These are the activations of a small network on made-up records, seen along a few directions, one row for each record.
After each row come some of the record's fields: V, C, G, J.
A field that a record lacks is written missing.
The largest differences between rows may come from other fields.
In the rows, 500 means zero.
Random noise pushes rows far along 13 fixed directions. That doesn't count. These rows show it; they differ only by the noise:
[683, 421, 413, 529, 398, 445, 500, 538, 487, 359, 553, 636, 504, 389, 315,
 501, 493, 423, 457, 291, 644, 520, 535, 498, 415, 452, 350, 582, 676]
[557, 823, 330, 474, 539, 500, 182, 576, 547, 696, 595, 462, 365, 242, 677,
 528, 440, 494, 550, 550, 601, 426, 632, 483, 411, 594, 596, 360, 409]
[515, 719, 386, 657, 401, 308, 504, 552, 447, 544, 590, 498, 487, 452, 445,
 504, 541, 457, 420, 437, 478, 259, 346, 670, 504, 356, 740, 287, 418]
[626, 688, 275, 513, 361, 563, 490, 302, 419, 482, 636, 559, 403, 481, 579,
 473, 685, 448, 632, 385, 606, 450, 529, 315, 384, 483, 590, 573, 592]
[526, 454, 328, 582, 438, 532, 501, 624, 453, 431, 434, 666, 500, 361, 426,
 223, 696, 573, 536, 594, 689, 453, 397, 525, 487, 411, 584, 431, 557]
[493, 463, 595, 396, 445, 698, 536, 453, 489, 510, 596, 602, 567, 601, 321,
 245, 628, 428, 632, 457, 587, 467, 443, 371, 463, 407, 445, 403, 425]
[435, 429, 582, 606, 527, 563, 485, 592, 479, 526, 544, 612, 524, 477, 492,
 413, 487, 568, 357, 607, 455, 430, 473, 551, 572, 510, 469, 456, 474]
[596, 680, 426, 549, 347, 294, 516, 494, 574, 432, 437, 498, 541, 368, 314,
 569, 364, 390, 395, 372, 505, 480, 448, 615, 414, 468, 534, 543, 725]
[477, 703, 282, 531, 460, 453, 431, 458, 420, 543, 496, 386, 531, 496, 767,
 824, 456, 467, 423, 462, 420, 427, 326, 493, 620, 523, 783, 375, 383]
[535, 435, 533, 567, 501, 360, 401, 540, 455, 428, 574, 548, 595, 510, 529,
 836, 336, 398, 344, 331, 408, 477, 426, 610, 585, 483, 458, 463, 359]
[372, 648, 626, 598, 614, 561, 625, 473, 409, 597, 642, 391, 451, 688, 520,
 359, 591, 472, 384, 540, 310, 273, 495, 554, 577, 409, 607, 303, 332]
[451, 575, 439, 583, 437, 443, 451, 265, 421, 433, 522, 589, 563, 610, 768,
 727, 535, 503, 524, 544, 383, 524, 380, 485, 523, 517, 665, 585, 419]
[467, 643, 512, 470, 434, 325, 385, 445, 560, 449, 377, 530, 559, 468, 418,
 532, 461, 341, 616, 492, 479, 562, 484, 556, 468, 459, 488, 581, 423]
[666, 486, 223, 488, 414, 326, 451, 580, 476, 366, 407, 568, 459, 352, 523,
 599, 514, 492, 577, 391, 717, 564, 493, 565, 462, 433, 507, 526, 606]
[510, 564, 561, 499, 389, 368, 465, 511, 604, 471, 448, 600, 677, 447, 378,
 506, 338, 505, 445, 522, 520, 496, 293, 699, 416, 433, 631, 350, 576]

[549, 594, 326, 553, 435, 570, 426, 499, 403, 523, 515, 488, 462, 442, 569,
 607, 590, 482, 499, 390, 565, 499, 432, 408, 508, 527, 640, 538, 523]
V=v4 C=c2 G=g2 J=j2
[628, 484, 208, 314, 454, 546, 400, 562, 538, 399, 325, 554, 535, 263, 388,
 386, 645, 329, 762, 417, 764, 643, 445, 359, 440, 462, 472, 475, 517]
V=v2 C=c1 G=g1 J=j2
[511, 445, 629, 556, 570, 636, 171, 574, 537, 602, 672, 642, 531, 349, 533,
 536, 405, 582, 394, 529, 514, 507, 571, 479, 431, 611, 408, 460, 389]
V=v4 C=c1 G=g1 J=j1
[363, 303, 743, 439, 715, 555, 617, 569, 546, 463, 424, 459, 519, 626, 499,
 368, 411, 571, 466, 637, 455, 606, 589, 588, 525, 516, 338, 517, 509]
V=v3 C=c1 G=g2 J=j2
[532, 533, 344, 357, 229, 521, 588, 627, 586, 690, 407, 479, 423, 459, 436,
 450, 447, 686, 642, 584, 696, 448, 442, 441, 603, 465, 533, 499, 649]
V=v4 C=c1 G=g2 J=j1
[561, 333, 472, 659, 398, 650, 659, 453, 342, 351, 720, 645, 503, 495, 337,
 432, 709, 390, 381, 304, 495, 362, 415, 355, 535, 451, 427, 533, 540]
V=v4 C=c1 G=g1 J=j1
[471, 659, 485, 510, 453, 415, 292, 503, 497, 642, 515, 375, 555, 596, 560,
 750, 409, 446, 512, 426, 383, 497, 546, 476, 590, 457, 534, 554, 233]
V=v1 C=missing G=g1 J=j2
[507, 458, 508, 570, 308, 477, 641, 430, 506, 562, 561, 589, 457, 637, 506,
 575, 466, 673, 443, 528, 464, 460, 517, 439, 572, 524, 430, 653, 663]
V=v4 C=c2 G=g2 J=j1
[401, 664, 637, 264, 760, 639, 379, 496, 643, 524, 474, 391, 577, 334, 451,
 262, 488, 322, 582, 674, 506, 541, 512, 460, 328, 583, 533, 172, 297]
V=v4 C=c2 G=g1 J=j1
[460, 321, 584, 529, 721, 612, 381, 711, 457, 456, 397, 476, 574, 507, 341,
 290, 608, 387, 449, 433, 459, 524, 653, 477, 614, 444, 226, 494, 304]
V=v2 C=c1 G=g1 J=j2
[505, 251, 430, 511, 505, 551, 632, 605, 436, 368, 476, 654, 466, 366, 602,
 560, 440, 557, 417, 593, 603, 527, 341, 545, 612, 592, 495, 417, 637]
V=v1 C=missing G=g2 J=j2
[432, 441, 553, 458, 341, 424, 615, 639, 600, 652, 421, 481, 453, 524, 324,
 414, 416, 591, 518, 612, 507, 449, 511, 452, 659, 452, 359, 574, 508]
V=v2 C=c1 G=g1 J=j2
[464, 586, 505, 601, 486, 429, 477, 503, 548, 433, 337, 556, 606, 501, 403,
 288, 577, 524, 522, 553, 461, 535, 478, 649, 412, 427, 572, 582, 618]
V=v3 C=c1 G=missing J=missing
[367, 717, 596, 368, 527, 537, 332, 399, 583, 530, 279, 424, 688, 652, 427,
 304, 534, 423, 712, 571, 461, 602, 433, 547, 409, 462, 615, 443, 408]
V=v4 C=c2 G=g2 J=j1
[439, 700, 406, 570, 569, 768, 418, 453, 459, 619, 464, 403, 475, 399, 561,
 268, 746, 448, 456, 637, 382, 402, 578, 308, 502, 576, 620, 553, 467]
V=v3 C=c2 G=g1 J=j1
[530, 571, 389, 563, 615, 423, 270, 524, 432, 458, 635, 487, 447, 328, 635,
 644, 520, 340, 453, 422, 416, 436, 583, 438, 518, 583, 464, 454, 253]
V=v2 C=c1 G=g1 J=j1
[617, 613, 388, 537, 717, 494, 495, 417, 437, 319, 487, 309, 544, 525, 482,
 434, 575, 449, 375, 350, 464, 577, 613, 503, 318, 476, 518, 486, 576]
V=v1 C=missing G=g1 J=j2
[509, 238, 401, 526, 464, 820, 468, 686, 380, 490, 587, 702, 508, 423, 443,
 226, 735, 601, 502, 545, 690, 404, 430, 298, 599, 521, 404, 420, 441]
V=v4 C=c2 G=g2 J=j1
[467, 608, 474, 400, 479, 262, 657, 234, 504, 308, 381, 476, 557, 595, 630,
 669, 425, 381, 624, 525, 450, 574, 306, 625, 429, 472, 674, 421, 570]
V=v1 C=missing G=g2 J=j2
[577, 369, 524, 496, 508, 553, 327, 412, 461, 321, 528, 644, 705, 580, 426,
 580, 556, 426, 541, 303, 553, 633, 392, 462, 414, 476, 469, 488, 401]
V=v4 C=c2 G=g1 J=j1
[374, 474, 529, 434, 644, 574, 436, 531, 550, 441, 252, 499, 568, 384, 656,
 415, 489, 509, 533, 775, 496, 611, 367, 542, 519, 599, 632, 424, 455]
V=v3 C=c2 G=g2 J=j2
[619, 414, 518, 481, 486, 520, 442, 472, 464, 436, 596, 485, 669, 614, 462,
 674, 472, 452, 435, 268, 492, 527, 355, 519, 466, 399, 574, 433, 436]
V=v2 C=c1 G=g2 J=j1
[496, 360, 541, 700, 364, 530, 705, 298, 416, 272, 602, 705, 540, 407, 394,
 607, 615, 267, 305, 406, 339, 452, 334, 361, 583, 615, 416, 752, 641]
V=v2 C=c1 G=g1 J=j1
[562, 469, 538, 509, 677, 524, 286, 598, 511, 403, 520, 577, 592, 287, 434,
 423, 500, 315, 434, 401, 517, 515, 517, 596, 348, 496, 479, 346, 410]
V=v2 C=c2 G=g2 J=j1
[484, 486, 558, 496, 405, 449, 481, 485, 552, 485, 522, 551, 566, 436, 412,
 575, 390, 457, 451, 529, 454, 475, 430, 455, 539, 600, 433, 499, 491]
V=v4 C=c2 G=g1 J=j1
[535, 672, 479, 372, 559, 516, 326, 428, 520, 550, 588, 470, 510, 409, 552,
 606, 491, 274, 642, 385, 504, 504, 459, 413, 424, 537, 594, 347, 274]
V=v2 C=c2 G=g2 J=j2
[526, 417, 484, 597, 568, 475, 520, 616, 472, 506, 498, 403, 463, 540, 632,
 687, 325, 652, 249, 458, 436, 485, 624, 599, 623, 558, 416, 512, 630]
V=v4 C=c1 G=g1 J=j1
[513, 503, 659, 538, 672, 425, 350, 549, 540, 465, 588, 476, 621, 470, 453,
 478, 406, 519, 356, 475, 427, 479, 549, 690, 353, 450, 465, 332, 372]
V=v4 C=c1 G=g1 J=j1
[544, 267, 576, 591, 493, 390, 626, 535, 455, 355, 644, 682, 406, 472, 553,
 566, 417, 615, 390, 515, 528, 474, 529, 558, 571, 588, 317, 491, 629]
V=v4 C=c1 G=g1 J=j1
[519, 463, 540, 601, 508, 373, 369, 649, 512, 671, 536, 517, 307, 522, 473,
 443, 544, 591, 550, 556, 489, 446, 812, 556, 576, 441, 241, 727, 425]
V=v2 C=c1 G=g1 J=j1
[460, 222, 583, 309, 587, 555, 529, 716, 547, 601, 435, 529, 541, 536, 537,
 477, 427, 632, 580, 619, 647, 518, 399, 642, 622, 384, 481, 260, 325]
V=v2 C=c1 G=g2 J=j1

Which values does each new row have?
[433, 619, 599, 476, 493, 532, 514, 386, 473, 580, 647, 510, 421, 542, 513,
 569, 510, 324, 620, 451, 426, 412, 486, 453, 519, 521, 529, 460, 366]
V=v4 C=c1 G=g2 J=j2
[418, 472, 472, 504, 264, 623, 563, 403, 445, 498, 409, 557, 705, 719, 358,
 482, 622, 529, 558, 440, 473, 519, 235, 306, 649, 442, 581, 621, 497]
V=v4 C=c1 G=g2 J=j2
[561, 573, 572, 391, 557, 423, 626, 493, 596, 564, 563, 476, 421, 473, 518,
 345, 405, 575, 528, 597, 538, 409, 526, 681, 358, 473, 556, 212, 638]
V=v2 C=c2 G=g2 J=j1
[262, 497, 631, 622, 434, 537, 523, 376, 571, 540, 421, 631, 581, 416, 579,
 555, 450, 450, 397, 831, 281, 542, 319, 438, 613, 679, 573, 656, 459]
V=v2 C=c2 G=g1 J=j2
[714, 465, 324, 615, 573, 508, 509, 587, 445, 387, 521, 431, 359, 466, 423,
 475, 542, 566, 348, 271, 579, 523, 791, 463, 438, 508, 303, 686, 815]
V=v4 C=c1 G=g1 J=j1
[441, 423, 525, 444, 587, 567, 664, 580, 515, 506, 429, 425, 500, 385, 481,
 466, 499, 382, 379, 617, 393, 415, 421, 506, 637, 483, 531, 348, 470]
V=v2 C=c1 G=g1 J=j1
[432, 435, 593, 670, 470, 592, 326, 795, 522, 555, 525, 564, 673, 286, 191,
 450, 431, 394, 180, 462, 400, 376, 292, 509, 646, 529, 475, 452, 331]
V=v2 C=c1 G=g2 J=j2
[512, 571, 316, 464, 498, 607, 383, 451, 481, 435, 425, 512, 611, 283, 593,
 484, 618, 421, 476, 536, 533, 545, 346, 337, 453, 586, 673, 418, 484]
V=v2 C=c2 G=g1 J=j1
[583, 588, 427, 512, 451, 665, 401, 304, 523, 390, 618, 634, 593, 272, 550,
 511, 477, 444, 377, 507, 527, 557, 397, 317, 336, 694, 592, 482, 691]
V=v1 C=missing G=g1 J=j1
[532, 460, 521, 552, 511, 348, 478, 558, 429, 372, 541, 537, 532, 512, 280,
 468, 545, 328, 522, 322, 532, 447, 423, 596, 492, 374, 469, 393, 374]
V=v1 C=missing G=g1 J=j2
[452, 533, 359, 575, 472, 505, 533, 612, 460, 555, 446, 459, 385, 362, 545,
 517, 551, 575, 437, 585, 520, 446, 464, 485, 629, 558, 577, 524, 521]
V=v4 C=c1 G=g1 J=j1
[526, 447, 741, 513, 176, 311, 426, 269, 593, 663, 719, 807, 561, 596, 471,
 670, 379, 505, 707, 526, 451, 421, 416, 568, 404, 379, 466, 547, 350]
V=v2 C=c2 G=g1 J=j2
[547, 596, 298, 454, 444, 376, 512, 570, 518, 596, 375, 435, 381, 504, 600,
 470, 552, 563, 677, 566, 575, 446, 545, 545, 549, 400, 609, 468, 467]
V=v2 C=c2 G=g2 J=j2
[622, 662, 343, 300, 624, 437, 455, 513, 541, 427, 402, 334, 369, 369, 479,
 344, 533, 396, 726, 432, 736, 618, 704, 450, 313, 513, 470, 442, 581]
V=v4 C=c2 G=g1 J=j2
[476, 458, 635, 435, 580, 298, 565, 377, 521, 424, 523, 600, 403, 613, 583,
 395, 532, 447, 730, 592, 542, 501, 570, 689, 401, 423, 414, 406, 437]
V=v2 C=c2 G=g2 J=j1
